Each row below holds a small network's activations on one input, seen along a few directions.
In each table, some parts of the input vary, and every possible input appears once, in random order.
A made-up example of a description, with smaller parts first: one of 5 places around a ring, together with either a single point or one of 9 places along a line or (one of 2 separate values, together with one of 6 places along a line).
Shared parts are said once, and a part with two or three values counts as separate values.
In the rows, zero is written as 128.

Other details of the inputs shift rows strongly along three fixed directions, in all tables alike. That doesn't count.

A family of inputs:
R1: [ 70 120 123 135 169  69 170 156 118 172  77]
R2: [120 125 113 120 141 126 105  78 171  77 173]
R3: [164  96 127 111 125 164 130 117  88 150 161]
R4: [142  87 120 117  82 154 116 129  86 143 143]
R5: [170 108 157 112 106 141 106 131  96 152 109]
R6: [146 178 105 159 131 134 102  98 165  91 142]
R7: [ 55 112 123 168 188  84 192 187 110 171  90]
R8: [108  85 146  90 111 179 136 127 121 125 124]
R9: [218 126 105 141  79 117  96 135  73 167 128]
R10: [ 97 170 133 142 138  97 147 132 161  95 126]
R11: [ 86  97 164  96 161 146 130  93 164  92 152]
R12: [ 75 140 112 133 114 101 161  96 167 104 123]
R13: [ 79  69 154  95 116 160 129 139 102 148 124]
R14: [160 159  86 146 109  84 134  85 155 131 178]
R15: [186 181  94 155  87  91  94 104 150 126 145]
R16: [162 138 142 126  98 138 102 157  99 147 150]
R17: [ 87 159 137 130 155 100 118  98 199  74 112]
R18: [149 187 113 137 115 123 123 119 169  84 143]
R19: [129 113 137 122 137 135  94 135 127 113 121]
R20: [166 116 165 137 110 157 111 146 104 152 135]
R21: [114  97 176  84 155 184  94 133 148  95 108]
R22: [102  83 176  78 164 175 107 135 134 111  89]
R23: [142 195 100 144 121 121 107 105 160  73 149]
R24: [ 51 114  95 137 149 102 207 142 108 154  95]
R25: [115 141 104 164 135  76 184 194  76 175 113]
R26: [131 106 168 116 144 183 113 148 131 126 121]
R27: [107 168  99 143 156 102 132 109 163  99 109]
R28: [133  80 155  89 146 173 141 122 124 130 149]
R29: [189 161  71 167 108  73 170 145  69 199  98]
R30: [190 129 140 146  92 150  89 142 102 162 152]
Description of these inputs: one of 5 places around a ring, together with either one of 2 separate values or one of 4 places along a line.
Changing only the place on the ring of 5 turns R5 into R9. The same change can be made to R11. Which row results?
Answer: R2
Change only the choice among 2 separate values in R3. List by row number the other rows that result.
Answer: R24
Change only the place on the line of 4 in R7. List by row number the other rows that result.
Answer: R9, R19, R25
A walk changes only the place on the ring of 5. It starts at R19 and steps to R27. List the rest of the walk in order.
Answer: R21, R17, R15

A family of inputs:
R31: [ 91 113 111 129 153  93 192 134 121 159  95]
R32: [152 190 112 157 108 111  94  94 178  98 127]
R33: [125 171 141 124 126 126  81  96 180  77 124]
R34: [ 18  75 200  81 217 150 134 177 135  99  86]
R35: [149  79 172  94 123 198 119 133  92 136 142]
R36: [191 106 140 116  84 178 126 142  73 159 156]
R37: [150 164 105 134 125 120 126  77 174  92 157]
R38: [194 104 116 138  72 126 111 124  74 169 149]
R39: [122 141 113 117  97 137  93  91 167  81 149]
R40: [183  84 187 111 106 190  87 172  81 161 127]
R41: [131 125 120 111 121 130  88  77 170  90 146]
R42: [132 148 110 147 137 100 147 158  91 164 100]
R43: [118 119 103 146 109  92 160 140  99 166 123]
R44: [142 181  83 156  98 100 133 101 163 107 167]
R45: [ 99 131 117 153 171  95 170 173 117 150  96]
R46: [125  72 196  91 142 216  64 149 104 124 110]
R47: [193  92 145 122  78 171 104 148  57 176 170]
R48: [202 114 143 121 103 159  94 163  70 152 137]
R49: [ 86 115 148  92 143 163 102  78 184  55 124]
R50: [213 130 128 152  92 145 109 157  89 165 133]
R51: [102 161 107 155 150  63 181 165 102 169  88]
R52: [137 156 106 149 119 106 109  82 164  92 170]
R53: [ 47 103 152 120 197 135 140 160 126 124  78]
R54: [ 76  97 124 112 168 105 171 133 129 151 100]
R55: [140 170  86 137  85 113 114  83 173  85 147]
R56: [109 148  79 156 119  71 209 142 115 165 102]
R57: [122 165 110 166 141  53 190 170 123 169  99]
R58: [ 66  96 140 112 190 119 179 144 128 152 116]
R59: [157 194  73 162  90  97 141  95 165 105 166]
R60: [ 68  97 172  80 179 178  72  81 196  49 155]
What is each input in this table made of?
Answer: one of 2 separate values, together with either one of 6 places around a ring or one of 9 places around a ring
Change only the choice among 2 separate values in R31. List by row number the other rows that result.
Answer: R37
Change only the place on the ring of 6 in R34. List by row number the other rows that result.
Answer: R40, R45, R48, R50, R57

A family of inputs:
R61: [149 149 119 129 124 138  87  96 165  87 130]
R62: [ 95 162  96 157 148  78 179 147 126 145  96]
R63: [178 137 144 122 111 149  95 119 134 119 144]
R64: [146 157 131 126 124 131  85  94 162  91 140]
R65: [185 146  97 161  93  88 144 145 100 175 119]
R66: [ 81 145 143 120 151 125 112 118 176  82 122]
R67: [163 171  85 172 114  88 160 145 119 150 128]
R68: [141 112 134 127 115 143 114 151  99 141 117]
R69: [ 81 146 145 122 154 124 113 120 176  82 127]
R70: [212 109 131 120  64 166 105 124  77 158 151]
R71: [153 121 148 123 132 144 125 144 103 148 126]
R72: [149 116 149 122 124 137 118 144 107 152 122]
R73: [ 85 137 134 121 161 123 107 103 169  82 110]
R74: [155 178  94 167 110  79 154 140 116 156 132]
R75: [145 144 116 117 121 138 104  92 165  86 159]
R76: [155 153  77 154 100  74 164 122 116 155 131]
R77: [ 78  87 161 117 181 142 136 161 115 139 102]
R78: [192 161 128 131  97 142  69  93 145 102 159]
R79: [189 120 133 134  94 156  99 152  84 153 144]
R80: [155 157  84 161 103  78 167 122 116 156 137]
R81: [140 142 116 118 116 132  98  88 161  87 156]
R82: [ 96 143  88 145 144  72 192 133 131 149 109]
R83: [211 173  94 169  83  84 138 133 106 174 143]
R84: [140 104 140 125 116 143 132 135 100 146 141]
R85: [100 144  96 152 151  74 198 137 131 145 120]
R86: [ 72  92 154 111 166 149 140 165 113 133  92]
R87: [103  74 158 106 130 161 133 146  95 153 115]
R88: [140 143 116 119 119 133  97  91 163  90 162]
R89: [ 97 148  92 151 152  80 194 138 136 154 121]
R90: [102 150  97 164 158  71 174 145 133 151 101]
R91: [157 158  74 151 104  81 167 123 119 159 131]
R92: [ 86 130 129 112 160 129 130 103 174  79 138]
R93: [ 77  93 164 114 181 141 137 156 110 140 103]
R94: [139 120 142 121 113 140 116 147  97 144 118]
R95: [147 135 127 124 104 151  94  92 151 102 155]
R96: [ 76 131 129 118 151 132 121  98 176  90 134]
R97: [141 146 122 129 115 146 107  89 167  89 157]
R98: [142 159 129 122 109 136  91 104 167  86 135]
R99: [ 93 157 104 155 137  67 177 151 134 148  97]
R100: [154 150 130 131 127 136  94 103 172  86 143]
R101: [151 157  77 161  96  82 163 121 120 164 131]
R102: [ 82 128 128 110 150 127 127  97 172  79 125]
R103: [ 70  79 157 100 161 145 156 146 111 136 104]
R104: [108  74 162 101 144 156 136 152  90 148 129]
R105: [115  79 159 110 147 155 118 158  94 149 101]
R106: [ 71 100 163 104 164 147 142 162 111 136  93]
R107: [143 115 142 127 117 142 118 156 106 144 125]
R108: [ 93 143  98 157 142  74 189 132 131 148 116]
R109: [118  82 169 112 151 154 122 164 101 152 115]
R110: [178  79 159 106  97 176 109 146  66 163 151]
R111: [172 139 137 118 107 149  89 111 127 120 132]
R112: [ 76 100 162 112 174 151 145 166 109 131 105]
R113: [173  77 155 108  85 178 107 141  68 165 137]
R114: [107 152  99 165 163  76 182 148 135 148 104]
R115: [ 76 127 124 111 148 127 119  98 175  88 127]
R116: [167 135 132 123  97 152  90 125 133 112 135]
R117: [108  96 168 106 142 159 123 165  90 149 113]
R118: [149 117 138 122 128 145 119 138  98 147 113]
R119: [108  94 164 112 148 161 122 166  87 146 117]
R120: [140 141 119 120 114 132  99  87 160  85 155]
R121: [106  79 154 100 136 167 136 147  98 156 116]
R122: [ 81 140 131 127 157 130 109 119 172  78 121]
R123: [224 164  75 165  52 107 141 114  96 175 151]
R124: [106  70 158  96 135 153 135 148  89 147 116]
R125: [ 76 124 133 117 144 126 122  95 171  79 125]
R126: [106  78 154  99 141 161 132 150  96 157 126]
R127: [104 150 100 158 151  71 179 145 139 152  93]
R128: [142 154 128 134 116 134  87 111 167  84 148]
R129: [ 92 145  94 156 139  79 193 130 133 152 107]
R130: [144 144 123 124 117 138 108  90 163  82 157]
R131: [ 76  93 162 111 179 142 136 155 109 140  97]
R132: [ 79 131 123 109 151 133 123  98 177  89 127]
R133: [ 82 133 131 119 156 137 129 101 179  87 137]
R134: [141 104 130 113 119 141 127 136 102 150 139]
R135: [152 158  88 169 104  84 168 125 118 160 141]
R136: [149 117 144 127 121 147 126 159 108 141 129]
R137: [143 144 124 127 115 141 108  89 163  83 157]
R138: [167 151  94 163 101  99 170 130 110 163 141]
R139: [138 106 138 127 116 148 130 135 104 152 142]
R140: [210 111 127 120  75 164  99 131  79 168 167]
R141: [140 122 139 126 122 145 116 149  95 143 125]
R142: [ 68  76 149  96 161 138 147 148 113 139 107]
R143: [140 100 135 117 109 138 130 131  98 143 129]
R144: [ 89 134 139 124 161 122 110 112 180  85 119]
R145: [178 138 136 126 118 154  92 115 124 115 143]
R146: [132 143 136 120 127 131  92 101 154  96 125]
R147: [184 124 131 124  81 162  89 102 119 123 161]
R148: [159 102 166 109 118 174 114 165  76 155 130]
R149: [149 155 131 122 117 132  90  96 169  91 132]
R150: [148 112 147 119 117 134 117 142 106 150 115]
R151: [ 95 143  93 151 150  69 189 137 130 150 123]
R152: [ 80 136 135 123 146 124 110 119 177  78 114]
R153: [147 162 133 127 116 138  96 109 168  83 147]
R154: [ 92 158  96 159 144  72 174 147 124 144  97]
R155: [136 145 119 127 115 140  97  88 166  94 160]
Changing only one part turns R68 into R67. The same change can be made to R142. Which row results?
Answer: R75
Changing only one part turns R85 into R120. The same change can be made to R92. Which row results?
Answer: R81
What is each input in this table made of?
Answer: one of 5 places along a line, together with either one of 9 places around a ring or (one of 2 separate values, together with one of 5 places around a ring)
A walk changes only the place on the ring of 5. It starts at R128 and steps to R79. List the rest of the walk in order.
Answer: R119, R74, R69
Change only the choice among 2 separate values in R117. List by row number the other rows that result.
Answer: R64
Change only the place on the ring of 9 in R140. List by row number the other rows that result.
Answer: R84, R88, R104, R110, R135, R139, R151, R155
Change only the place on the ring of 9 in R124. List by row number the other rows that result.
Answer: R76, R87, R101, R113, R115, R125, R142, R143
Change only the place on the line of 5 in R90. List by row number the other rows that result.
Answer: R61, R77, R105, R114

A family of inputs:
R156: [149 149  80 159 122  47 195 146 100 203 123]
R157: [ 48 150  99 126 153  98 135 114 170  73 117]
R158: [146 116 162 142 124 140 123 205  67 173 103]
R159: [136 182 112 166 146  81 168 163 127 153  83]
R160: [143  76 133 133 112 122 136 145  79 187 103]
R161: [102 149  78 144 152  61 162 116 128 142 109]
R162: [228 148 135 116  64 169  92  92 128 121 177]
R163: [ 79 168 138 142 192  86 111 123 187  88  96]
R164: [158 177  84 160 137 105 109  72 186  83 173]
R165: [ 21  90 159  90 196 135 175 142 162 109  91]
R166: [128  95 146 103 106 171 109 115 123 129 104]
R167: [ 77  90 187  90 143 176 113 136 129 108 148]
R168: [139 114 149 104  95 165  84 118 136  96 161]
R169: [156 113 132  95 109 174  90 104 127  87 128]
R170: [ 88  83 158 119 157 176 136 166  98 138 142]
R171: [129 101 151 109  84 175  70 109 125 105 134]
R172: [188 116 110 147 114 145 179 169  59 204 134]
R173: [188 188  91 161  98  78 118  68 174 105 178]
What is each input in this table made of?
Answer: one of 3 separate values, together with either a single point or one of 5 places along a line
Changing only the choice among 3 separate values turns R171 into R160. The same change can be made to R170. Which row results?
Answer: R164
Which other rows agree with R169 in the choice among 3 separate values? List them by row number.
Answer: R159, R162, R165, R166, R172
Change only the choice among 3 separate values in R165. List by row number the other rows that result.
Answer: R156, R168
